Each row below is a small network's average activation on inputs in which a field has the value named, seen along a few directions.
Values that are neighbours, or in one group, have similar rows; names and order tell nothing.
In the rows, zero is written as 500.
Strong random noise was added to every row along 16 fixed directions; ignore it. To show where, here is one row again and again, with new noise each time:
[588, 585, 544, 437, 598, 282, 591, 348, 791, 550, 636, 443, 455, 407, 412,
 541, 664, 423, 391, 390, 502, 458, 583, 441, 313, 621]
[659, 426, 618, 535, 497, 607, 585, 588, 392, 439, 617, 587, 659, 343, 569,
 389, 258, 525, 395, 666, 389, 449, 460, 473, 607, 426]
[710, 738, 545, 360, 448, 491, 600, 376, 703, 575, 364, 562, 739, 517, 497,
 455, 547, 373, 647, 428, 433, 296, 566, 332, 530, 522]
[542, 349, 591, 695, 568, 354, 447, 438, 375, 666, 478, 387, 429, 463, 443,
 469, 491, 632, 531, 556, 519, 540, 491, 532, 738, 315]
[514, 484, 335, 593, 527, 439, 384, 457, 337, 439, 421, 317, 349, 471, 720,
 496, 596, 611, 471, 421, 539, 701, 481, 816, 550, 561]
[810, 652, 419, 381, 468, 567, 599, 488, 396, 379, 322, 510, 641, 403, 225,
 365, 477, 391, 721, 524, 389, 271, 562, 505, 448, 517]
[457, 495, 659, 460, 493, 424, 657, 252, 813, 749, 446, 550, 502, 524, 559,
 536, 426, 706, 483, 486, 582, 506, 456, 429, 504, 321]
[579, 455, 464, 409, 511, 541, 512, 543, 449, 383, 298, 508, 362, 508, 545,
 255, 623, 507, 616, 398, 519, 499, 302, 597, 463, 462]
[689, 531, 666, 512, 370, 459, 610, 267, 746, 703, 333, 429, 651, 420, 453,
 468, 436, 582, 624, 432, 539, 404, 776, 588, 340, 394]
[680, 450, 542, 320, 358, 659, 669, 597, 635, 460, 624, 523, 462, 405, 358,
 540, 546, 497, 368, 556, 519, 444, 556, 466, 465, 466]
[641, 589, 547, 569, 510, 416, 434, 626, 533, 576, 416, 482, 487, 331, 458,
 409, 711, 379, 544, 451, 508, 453, 515, 638, 661, 391]
[490, 524, 685, 718, 743, 350, 379, 630, 378, 541, 603, 667, 538, 279, 237,
 446, 331, 433, 383, 713, 492, 508, 393, 681, 759, 325]
[539, 492, 644, 268, 551, 752, 377, 741, 432, 407, 392, 603, 600, 493, 578,
 262, 448, 460, 648, 672, 498, 407, 603, 517, 411, 412]
[256, 533, 563, 734, 703, 261, 265, 354, 527, 533, 580, 567, 498, 462, 536,
 614, 483, 355, 363, 458, 410, 511, 517, 394, 581, 596]
[515, 393, 593, 409, 571, 401, 196, 406, 534, 475, 465, 555, 515, 565, 484,
 428, 431, 548, 518, 602, 573, 494, 617, 285, 526, 627]
[299, 374, 590, 572, 645, 378, 256, 626, 425, 486, 384, 635, 484, 618, 555,
 323, 457, 408, 720, 396, 619, 600, 594, 647, 368, 639]
[506, 424, 704, 428, 604, 363, 481, 465, 665, 651, 619, 537, 422, 530, 153,
 433, 487, 627, 549, 677, 581, 455, 545, 376, 400, 395]
[664, 654, 390, 692, 211, 406, 625, 699, 565, 666, 628, 503, 473, 505, 470,
 471, 657, 615, 577, 457, 538, 674, 317, 807, 671, 482]


Field Z:
z11: [608, 529, 503, 352, 769, 460, 571, 413, 373, 494, 540, 323, 633, 597, 438,
 516, 446, 513, 605, 572, 553, 445, 685, 458, 410, 536]
z20: [598, 812, 399, 320, 588, 486, 560, 462, 603, 446, 491, 548, 668, 256, 716,
 400, 399, 562, 530, 621, 351, 377, 518, 440, 279, 543]
z21: [547, 378, 639, 476, 418, 483, 286, 794, 511, 495, 462, 680, 617, 455, 652,
 299, 391, 501, 568, 553, 665, 627, 578, 563, 521, 560]
z12: [649, 529, 611, 380, 627, 525, 440, 588, 443, 400, 379, 485, 521, 387, 331,
 308, 596, 351, 615, 594, 472, 317, 556, 473, 436, 379]
z6: [667, 586, 543, 337, 450, 609, 580, 494, 596, 379, 421, 520, 609, 566, 602,
 422, 506, 336, 465, 345, 517, 490, 547, 567, 386, 654]
z15: [691, 395, 612, 548, 581, 328, 374, 632, 542, 379, 580, 536, 424, 312, 455,
 326, 494, 486, 265, 502, 648, 642, 366, 687, 523, 525]
z2: [587, 360, 716, 755, 581, 266, 623, 289, 510, 620, 600, 329, 481, 686, 357,
 548, 416, 543, 355, 383, 567, 619, 395, 630, 605, 449]
z25: [433, 388, 650, 520, 722, 454, 632, 545, 415, 517, 755, 521, 517, 551, 522,
 473, 301, 570, 363, 692, 509, 587, 383, 450, 517, 399]
z10: [394, 695, 359, 597, 602, 255, 392, 431, 518, 639, 509, 431, 485, 640, 499,
 568, 563, 629, 572, 491, 586, 655, 407, 631, 547, 564]
z7: [461, 557, 560, 635, 532, 352, 467, 534, 566, 579, 514, 360, 418, 616, 227,
 499, 805, 273, 625, 387, 479, 420, 546, 453, 370, 473]
z16: [538, 514, 507, 562, 325, 520, 272, 587, 598, 539, 318, 454, 320, 331, 469,
 516, 809, 464, 455, 467, 532, 433, 474, 525, 668, 314]
z8: [488, 536, 525, 724, 501, 334, 413, 547, 545, 503, 516, 717, 576, 306, 418,
 402, 385, 413, 426, 483, 415, 413, 299, 398, 593, 521]
z3: [467, 324, 570, 449, 546, 584, 502, 572, 394, 579, 495, 370, 563, 572, 485,
 524, 499, 456, 604, 475, 547, 457, 809, 404, 431, 472]
z13: [223, 539, 657, 565, 576, 586, 410, 402, 429, 651, 321, 376, 491, 880, 546,
 516, 596, 478, 674, 459, 554, 569, 534, 608, 512, 299]
z5: [556, 406, 403, 428, 407, 630, 500, 866, 314, 393, 647, 527, 511, 474, 430,
 294, 599, 448, 654, 613, 428, 420, 448, 314, 457, 539]
z9: [750, 393, 488, 339, 364, 660, 780, 365, 534, 458, 572, 258, 461, 628, 462,
 562, 567, 578, 379, 439, 581, 540, 494, 563, 482, 507]
z17: [531, 407, 527, 301, 423, 627, 463, 552, 602, 472, 640, 422, 414, 443, 485,
 555, 600, 563, 323, 633, 498, 461, 637, 218, 450, 478]
z23: [660, 465, 485, 429, 316, 704, 564, 684, 381, 421, 723, 359, 580, 552, 476,
 394, 483, 563, 560, 654, 404, 464, 628, 510, 285, 608]
z22: [528, 654, 509, 540, 565, 456, 452, 390, 423, 470, 308, 461, 718, 667, 497,
 428, 516, 288, 786, 384, 398, 341, 577, 464, 379, 568]
z24: [602, 432, 580, 332, 374, 824, 549, 550, 464, 370, 355, 413, 485, 502, 438,
 415, 545, 434, 565, 513, 445, 363, 681, 546, 300, 412]
z4: [575, 346, 654, 494, 486, 550, 599, 613, 575, 583, 445, 444, 469, 308, 427,
 415, 541, 468, 519, 447, 585, 411, 624, 650, 387, 330]
z19: [475, 611, 428, 677, 355, 507, 621, 594, 523, 500, 644, 489, 519, 441, 465,
 464, 694, 337, 528, 428, 270, 322, 354, 335, 419, 496]
z1: [310, 498, 381, 465, 601, 439, 411, 610, 494, 620, 558, 634, 547, 352, 708,
 629, 406, 607, 509, 585, 543, 533, 617, 330, 594, 573]
z18: [554, 654, 466, 434, 365, 532, 366, 488, 598, 424, 451, 514, 560, 479, 541,
 412, 555, 482, 539, 534, 511, 507, 556, 596, 343, 618]
z14: [648, 724, 345, 373, 405, 501, 319, 436, 449, 407, 285, 451, 596, 662, 708,
 349, 642, 477, 748, 475, 407, 431, 411, 348, 541, 658]
The values of Z form a network in which each value has 4 neighbours.
Name the neighbours of z1, in listed order.
Answer: z6, z8, z3, z23
Name the neighbours of z14, in listed order.
Answer: z20, z12, z16, z24
Name the neighbours of z13, in listed order.
Answer: z25, z5, z17, z18
Name the neighbours of z19, in listed order.
Answer: z11, z9, z22, z4
A value of Z combines one of 5 hidden first parts with one of 5 second parts; all combinations occur once.
Changing only the second part turns z25 into z14. z11 has the same second part as z25; what does that change turn z11 into?
Answer: z4
Changing only the second part turns z8 into z10. z6 has the same second part as z8; what does that change turn z6 into?
Answer: z17
Changing only the second part turns z15 into z7. z3 has the same second part as z15; what does that change turn z3 into?
Answer: z5
Changing only the second part turns z24 into z18. z23 has the same second part as z24; what does that change turn z23 into?
Answer: z9

Field W:
w10: [696, 435, 344, 530, 454, 382, 695, 381, 518, 573, 445, 254, 381, 290, 394,
 513, 676, 597, 611, 334, 518, 475, 649, 608, 455, 499]
w12: [577, 511, 669, 637, 494, 366, 364, 539, 643, 590, 529, 730, 549, 358, 413,
 453, 419, 386, 416, 569, 558, 460, 409, 513, 724, 441]
w30: [621, 581, 314, 429, 266, 493, 366, 560, 556, 484, 523, 402, 437, 480, 605,
 401, 689, 650, 515, 558, 568, 578, 422, 462, 547, 611]
w5: [484, 616, 376, 521, 424, 378, 512, 340, 610, 629, 208, 665, 581, 354, 307,
 746, 426, 418, 584, 379, 719, 482, 658, 646, 700, 495]
w11: [877, 343, 456, 329, 459, 525, 522, 558, 348, 275, 459, 486, 593, 645, 593,
 404, 428, 397, 542, 409, 596, 554, 594, 518, 575, 816]
w17: [471, 292, 386, 325, 649, 508, 638, 438, 471, 322, 646, 470, 339, 489, 539,
 598, 397, 657, 341, 544, 597, 610, 500, 410, 339, 605]
w21: [270, 410, 366, 453, 634, 699, 492, 586, 334, 336, 370, 590, 429, 200, 617,
 505, 438, 413, 536, 548, 356, 402, 574, 526, 400, 401]
w3: [432, 490, 368, 612, 583, 578, 535, 494, 281, 379, 679, 385, 454, 374, 593,
 778, 453, 518, 156, 601, 413, 545, 334, 520, 824, 444]
w23: [464, 464, 627, 305, 727, 500, 485, 285, 581, 550, 520, 442, 535, 775, 561,
 630, 504, 444, 397, 522, 664, 528, 602, 426, 564, 508]
w6: [471, 776, 510, 516, 642, 359, 494, 368, 612, 615, 481, 534, 620, 400, 565,
 438, 501, 488, 611, 578, 350, 405, 534, 437, 442, 416]
w19: [372, 498, 554, 495, 649, 588, 230, 476, 416, 522, 331, 151, 337, 428, 895,
 535, 805, 449, 319, 446, 524, 608, 728, 685, 488, 333]
w15: [426, 501, 359, 580, 286, 562, 606, 454, 490, 595, 464, 402, 486, 670, 462,
 657, 531, 599, 559, 371, 578, 649, 532, 644, 477, 570]
w27: [469, 522, 325, 885, 470, 215, 384, 575, 453, 430, 819, 496, 466, 405, 283,
 604, 583, 387, 350, 435, 372, 569, 445, 451, 469, 811]
w8: [283, 701, 455, 406, 342, 647, 345, 433, 641, 509, 354, 523, 384, 653, 482,
 491, 574, 648, 588, 600, 408, 442, 328, 360, 332, 330]
w24: [602, 554, 710, 521, 566, 373, 370, 637, 462, 457, 638, 657, 719, 589, 445,
 137, 352, 436, 664, 580, 499, 471, 490, 583, 308, 689]
w22: [220, 251, 891, 911, 613, 407, 375, 477, 595, 569, 636, 643, 466, 448, 267,
 516, 493, 202, 274, 395, 451, 390, 476, 364, 512, 366]
w13: [534, 410, 656, 683, 272, 490, 360, 544, 686, 531, 663, 546, 399, 537, 369,
 523, 545, 453, 234, 471, 521, 562, 467, 558, 529, 546]
w16: [627, 470, 582, 525, 369, 683, 333, 423, 487, 467, 360, 316, 468, 356, 512,
 438, 635, 496, 370, 524, 377, 406, 604, 488, 606, 318]
w4: [455, 702, 305, 579, 400, 441, 541, 531, 471, 406, 512, 517, 488, 588, 509,
 339, 538, 604, 675, 432, 354, 618, 326, 684, 266, 650]
w18: [481, 501, 640, 654, 393, 457, 474, 530, 560, 610, 602, 413, 388, 560, 316,
 548, 605, 497, 406, 561, 504, 521, 453, 587, 497, 305]
w29: [451, 513, 533, 548, 499, 391, 610, 488, 648, 684, 604, 419, 327, 474, 439,
 604, 612, 603, 383, 404, 615, 662, 460, 747, 472, 461]
w20: [438, 488, 310, 216, 560, 695, 454, 538, 380, 490, 442, 471, 431, 487, 530,
 632, 565, 594, 606, 665, 443, 293, 622, 175, 594, 447]
w14: [412, 325, 694, 580, 451, 657, 355, 454, 545, 403, 450, 500, 461, 414, 761,
 295, 373, 657, 370, 571, 424, 527, 501, 468, 230, 359]
w25: [488, 577, 602, 615, 494, 375, 341, 526, 580, 496, 568, 714, 675, 439, 226,
 500, 259, 392, 441, 585, 486, 418, 483, 444, 481, 570]
w2: [667, 319, 276, 471, 181, 369, 642, 557, 491, 416, 750, 511, 490, 702, 534,
 527, 561, 582, 610, 356, 534, 622, 451, 240, 464, 986]
w1: [657, 556, 323, 289, 676, 212, 680, 476, 658, 549, 416, 594, 487,  97, 513,
 504, 437, 548, 585, 350, 653, 496, 710, 620, 248, 679]
w7: [429, 324, 714, 357, 723, 455, 403, 502, 468, 468, 669, 355, 200, 559, 131,
 354, 631, 612, 497, 790, 410, 394, 447, 188, 298, 331]
w9: [677, 444, 502, 316, 305, 694, 703, 509, 618, 417, 384, 565, 716, 399, 796,
 504, 404, 469, 505, 403, 529, 430, 569, 484, 457, 527]
w28: [381, 652, 372, 508, 629, 485, 610, 530, 468, 444, 626, 473, 451, 355, 296,
 578, 447, 499, 564, 596, 295, 385, 656, 539, 105, 546]
w26: [630, 504, 513, 604, 426, 411, 613, 470, 601, 400, 644, 382, 492, 406, 647,
 483, 716, 266, 296, 303, 382, 487, 444, 328, 501, 620]
A value of W combines one of 6 hidden first parts with one of 5 second parts; all combinations occur once.
Changing only the second part turns w25 into w8. w13 has the same second part as w25; what does that change turn w13 into?
Answer: w28
Changing only the second part turns w4 into w16. w1 has the same second part as w4; what does that change turn w1 into?
Answer: w29
Changing only the second part turns w15 into w19. w27 has the same second part as w15; what does that change turn w27 into?
Answer: w14
Changing only the second part turns w11 into w20. w17 has the same second part as w11; what does that change turn w17 into?
Answer: w22
Changing only the second part turns w3 into w9. w24 has the same second part as w3; what does that change turn w24 into?
Answer: w2

Field T:
t11: [733, 378, 694, 275, 660, 499, 621, 334, 599, 394, 355, 306, 372, 525, 514,
 237, 616, 533, 533, 438, 564, 480, 446, 720, 252, 387]
t25: [459, 533, 367, 364, 403, 586, 819, 360, 571, 462, 388, 592, 493, 430, 360,
 386, 401, 634, 705, 460, 392, 301, 325, 340, 187, 399]
t2: [592, 340, 496, 523, 331, 604, 306, 775, 399, 414, 612, 466, 361, 317, 697,
 409, 602, 625, 349, 699, 504, 559, 465, 426, 563, 424]
t5: [521, 597, 703, 539, 579, 466, 683, 393, 678, 687, 479, 456, 588, 517, 434,
 485, 500, 593, 533, 550, 489, 459, 457, 510, 460, 201]
t28: [516, 508, 508, 379, 722, 395, 370, 427, 477, 491, 473, 601, 441, 266, 159,
 567, 382, 522, 387, 697, 577, 472, 533, 433, 641, 532]
t29: [406, 401, 654, 367, 432, 786, 290, 752, 408, 553, 602, 611, 617, 771, 713,
 366, 420, 629, 661, 730, 559, 528, 584, 301, 612, 457]
t9: [381, 427, 604, 345, 726, 578, 248, 664, 402, 372, 356, 474, 376, 373, 494,
 416, 572, 402, 600, 639, 447, 359, 717, 448, 394, 396]
t15: [566, 506, 345, 488, 701, 361, 578, 662, 327, 474, 735, 445, 452, 426, 647,
 388, 554, 608, 578, 584, 425, 587, 472, 460, 417, 592]
t14: [559, 426, 650, 444, 619, 396, 497, 465, 609, 413, 471, 830, 640, 415, 434,
 362, 214, 390, 485, 476, 566, 439, 411, 500, 500, 632]
t10: [404, 570, 294, 409, 452, 389, 485, 166, 716, 535, 314, 438, 238, 552, 381,
 622, 553, 734, 461, 428, 735, 604, 408, 730, 306, 560]
t23: [470, 656, 459, 565, 278, 464, 314, 450, 635, 615, 341, 580, 496, 503, 359,
 448, 413, 736, 653, 639, 559, 517, 508, 593, 284, 466]
t13: [520, 570, 692, 585, 579, 428, 684, 506, 669, 609, 680, 466, 615, 571, 532,
 405, 497, 543, 495, 563, 505, 545, 404, 605, 392, 388]
t30: [501, 662, 500, 551, 457, 588, 370, 260, 464, 388, 170, 442, 524, 550, 487,
 471, 472, 416, 533, 395, 532, 538, 426, 808, 494, 409]
t17: [472, 483, 617, 552, 904, 168, 386, 364, 447, 439, 566, 487, 494, 536, 646,
 446, 417, 472, 430, 396, 516, 620, 409, 540, 502, 682]
t16: [482, 766, 438, 529, 443, 533, 539, 650, 428, 503, 636, 389, 515, 562, 583,
 518, 707, 421, 586, 545, 337, 514, 503, 516, 452, 522]
t21: [417, 431, 490, 758, 256, 575, 650, 237, 561, 575, 502, 362, 473, 646, 820,
 539, 523, 604, 442, 294, 372, 600, 451, 566, 423, 432]
t12: [536, 283, 506, 298, 750, 542, 533, 419, 345, 383, 480, 384, 384, 520, 624,
 586, 368, 612, 330, 494, 623, 605, 537, 653, 590, 565]
t19: [ 93, 322, 694, 899, 629, 455,  38, 456, 364, 447, 553, 467, 583, 414, 672,
 464, 437, 342, 418, 523, 223, 368, 726, 207, 302, 564]
t4: [578, 573, 570, 358, 724, 550, 389, 428, 298, 427, 447, 435, 604, 577, 655,
 417, 414, 535, 470, 693, 519, 560, 463, 589, 691, 445]
t8: [530, 569, 282, 364, 494, 323, 469, 579, 543, 645, 453, 480, 418, 323, 636,
 523, 560, 819, 610, 557, 669, 596, 523, 473, 604, 452]
t6: [435, 376, 640, 457, 676, 405, 529, 464, 587, 694, 516, 431, 357, 457, 426,
 641, 410, 728, 369, 544, 834, 681, 631, 851, 489, 366]
t1: [402, 361, 531, 333, 443, 710, 174, 375, 376, 281, 521, 365, 473, 649, 504,
 562, 357, 582, 386, 747, 438, 499, 711, 237, 343, 551]
t27: [410, 385, 328, 413, 420, 614, 642, 498, 539, 364, 429, 636, 557, 574, 690,
 541, 461, 382, 466, 298, 532, 494, 429, 416, 513, 682]
t22: [663, 472, 344, 409, 237, 722, 783, 594, 443, 547, 557, 413, 530, 451, 592,
 592, 577, 544, 464, 516, 451, 446, 481, 429, 765, 436]
t18: [505, 629, 439, 273, 779, 378, 464, 499, 436, 502, 593, 617, 707, 544, 777,
 442, 320, 502, 460, 648, 470, 597, 461, 373, 557, 704]
t24: [508, 477, 316, 217, 526, 557, 452, 620, 524, 451, 282, 677, 384, 592, 405,
 564, 551, 453, 557, 417, 713, 539, 513, 421, 713, 596]
t7: [352, 459, 483, 498, 515, 550, 608, 737, 536, 740, 576, 562, 315, 507, 411,
 455, 560, 730, 673, 563, 599, 584, 427, 598, 490, 302]
t26: [497, 542, 454, 401, 554, 547, 666, 445, 541, 510, 525, 502, 671, 615, 545,
 652, 407, 503, 525, 455, 496, 450, 591, 303, 468, 595]
t20: [404, 553, 449, 513, 537, 400, 384, 309, 617, 476, 582, 443, 473, 519, 631,
 622, 492, 484, 242, 419, 500, 604, 438, 455, 545, 639]
t3: [488, 747, 423, 437, 415, 508, 476, 307, 579, 430, 468, 623, 730, 837, 647,
 532, 336, 437, 613, 475, 505, 512, 399, 431, 393, 769]
A value of T combines one of 6 hidden first parts with one of 5 second parts; all combinations occur once.
Changing only the second part turns t19 into t13. t20 has the same second part as t19; what does that change turn t20 into?
Answer: t30
Changing only the second part turns t1 into t8. t9 has the same second part as t1; what does that change turn t9 into?
Answer: t17
Changing only the second part turns t10 into t3. t14 has the same second part as t10; what does that change turn t14 into?
Answer: t11
Changing only the second part turns t6 into t2. t28 has the same second part as t6; what does that change turn t28 into?
Answer: t16

Field Y:
y9: [436, 642, 737, 467, 754, 510, 407, 631, 511, 579, 557, 519, 660, 583, 725,
 273, 462, 480, 573, 628, 406, 448, 456, 483, 418, 417]
y4: [523, 312, 436, 635, 494, 444, 544, 538, 324, 431, 399, 451, 427, 392, 427,
 499, 529, 418, 530, 361, 569, 543, 558, 642, 494, 486]
y19: [355, 332, 463, 554, 476, 589, 507, 365, 459, 503, 393, 508, 393, 312, 474,
 614, 387, 578, 438, 509, 496, 502, 645, 530, 431, 433]
y10: [216, 613, 413, 583, 746, 415, 389, 626, 213, 461, 466, 599, 457, 719, 363,
 530, 555, 335, 688, 539, 464, 553, 356, 535, 686, 488]
y5: [323, 572, 561, 488, 445, 533, 296, 556, 777, 502, 456, 684, 478, 345, 643,
 548, 576, 424, 302, 486, 594, 545, 502, 453, 480, 490]
y12: [296, 524, 520, 420, 458, 581, 534, 693, 757, 506, 537, 852, 366, 332, 402,
 539, 457, 491, 406, 499, 612, 554, 396, 676, 406, 484]
y21: [226, 416, 466, 570, 391, 623, 319, 776, 374, 511, 618, 617, 447, 617, 542,
 615, 542, 464, 580, 611, 436, 472, 476, 260, 609, 487]
y8: [553, 298, 724, 578, 529, 415, 428, 342, 591, 472, 499, 524, 582, 364, 647,
 341, 359, 487, 394, 491, 494, 471, 612, 428, 399, 516]
y25: [465, 406, 494, 506, 285, 576, 449, 410, 664, 511, 469, 416, 396, 384, 595,
 586, 695, 459, 345, 435, 482, 416, 543, 309, 543, 423]
y13: [652, 463, 440, 487, 449, 457, 713, 410, 552, 492, 462, 428, 336, 384, 299,
 485, 623, 556, 456, 447, 530, 444, 306, 609, 502, 376]
y15: [524, 434, 553, 551, 492, 349, 486, 545, 535, 660, 535, 484, 452, 638, 400,
 522, 576, 563, 561, 456, 638, 552, 442, 482, 618, 492]
y14: [636, 533, 483, 432, 318, 511, 450, 726, 508, 459, 605, 703, 557, 547, 457,
 490, 520, 421, 445, 541, 481, 479, 327, 295, 840, 607]
y18: [710, 423, 587, 504, 443, 236, 349, 433, 628, 421, 466, 682, 590, 542, 296,
 399, 376, 392, 481, 443, 653, 505, 431, 328, 574, 731]
y1: [442, 497, 640, 427, 693, 395, 482, 555, 534, 636, 589, 505, 531, 690, 457,
 573, 577, 374, 519, 454, 643, 604, 649, 501, 606, 545]
y3: [505, 394, 519, 493, 411, 546, 769, 559, 601, 522, 353, 647, 434, 444, 387,
 545, 539, 324, 593, 256, 527, 385, 498, 427, 496, 391]
y11: [395, 359, 430, 595, 585, 541, 526, 598, 300, 559, 435, 520, 386, 297, 686,
 510, 343, 696, 482, 604, 477, 589, 481, 582, 662, 280]
y22: [545, 533, 717, 385, 584, 539, 364, 630, 628, 545, 641, 503, 506, 576, 383,
 523, 562, 468, 309, 630, 707, 582, 470, 664, 651, 436]
y20: [381, 501, 543, 611, 462, 517, 380, 416, 586, 389, 303, 652, 347, 391, 339,
 490, 454, 459, 315, 390, 518, 535, 312, 641, 473, 408]
y17: [324, 663, 455, 584, 465, 560, 560, 522, 570, 591, 598, 539, 588, 625, 765,
 656, 436, 538, 383, 501, 468, 624, 385, 571, 571, 469]
y2: [748, 649, 444, 494, 365, 416, 588, 714, 529, 586, 616, 516, 740, 569, 568,
 368, 562, 461, 663, 435, 530, 575, 555, 547, 552, 680]
y16: [678, 540, 579, 760, 387, 370, 664, 516, 486, 573, 566, 555, 682, 555, 335,
 399, 451, 365, 687, 386, 398, 425, 464, 610, 535, 545]
y24: [419, 395, 599, 616, 444, 474, 526, 370, 565, 562, 460, 524, 482, 564, 528,
 592, 399, 530, 486, 447, 495, 510, 542, 486, 484, 479]
y6: [812, 355, 536, 309, 316, 721, 595, 453, 487, 276, 517, 427, 471, 681, 425,
 394, 491, 510, 352, 417, 558, 535, 361, 544, 505, 634]
y7: [565, 478, 498, 495, 640, 430, 565, 500, 433, 583, 609, 422, 528, 365, 623,
 371, 461, 694, 468, 675, 471, 468, 342, 373, 666, 345]
y23: [402, 643, 381, 668, 417, 417, 593, 398, 614, 515, 636, 409, 349, 511, 570,
 473, 702, 550, 378, 377, 376, 580, 221, 568, 422, 545]
The values of Y form a network in which each value has 4 neighbours.
Name the neighbours of y5, in listed order.
Answer: y4, y17, y2, y7
Name the neighbours of y3, in listed order.
Answer: y10, y18, y11, y24
Name the neighbours of y9, in listed order.
Answer: y15, y14, y20, y6
Name the neighbours of y19, in listed order.
Answer: y12, y8, y1, y23
A value of Y combines one of 5 hidden first parts with one of 5 second parts; all combinations occur once.
Changing only the second part turns y17 into y5. y11 has the same second part as y17; what does that change turn y11 into?
Answer: y1
Changing only the second part turns y2 into y20. y4 has the same second part as y2; what does that change turn y4 into?
Answer: y18
Changing only the second part turns y21 into y13. y24 has the same second part as y21; what does that change turn y24 into?
Answer: y16
Changing only the second part turns y22 into y15. y6 has the same second part as y22; what does that change turn y6 into?
Answer: y9
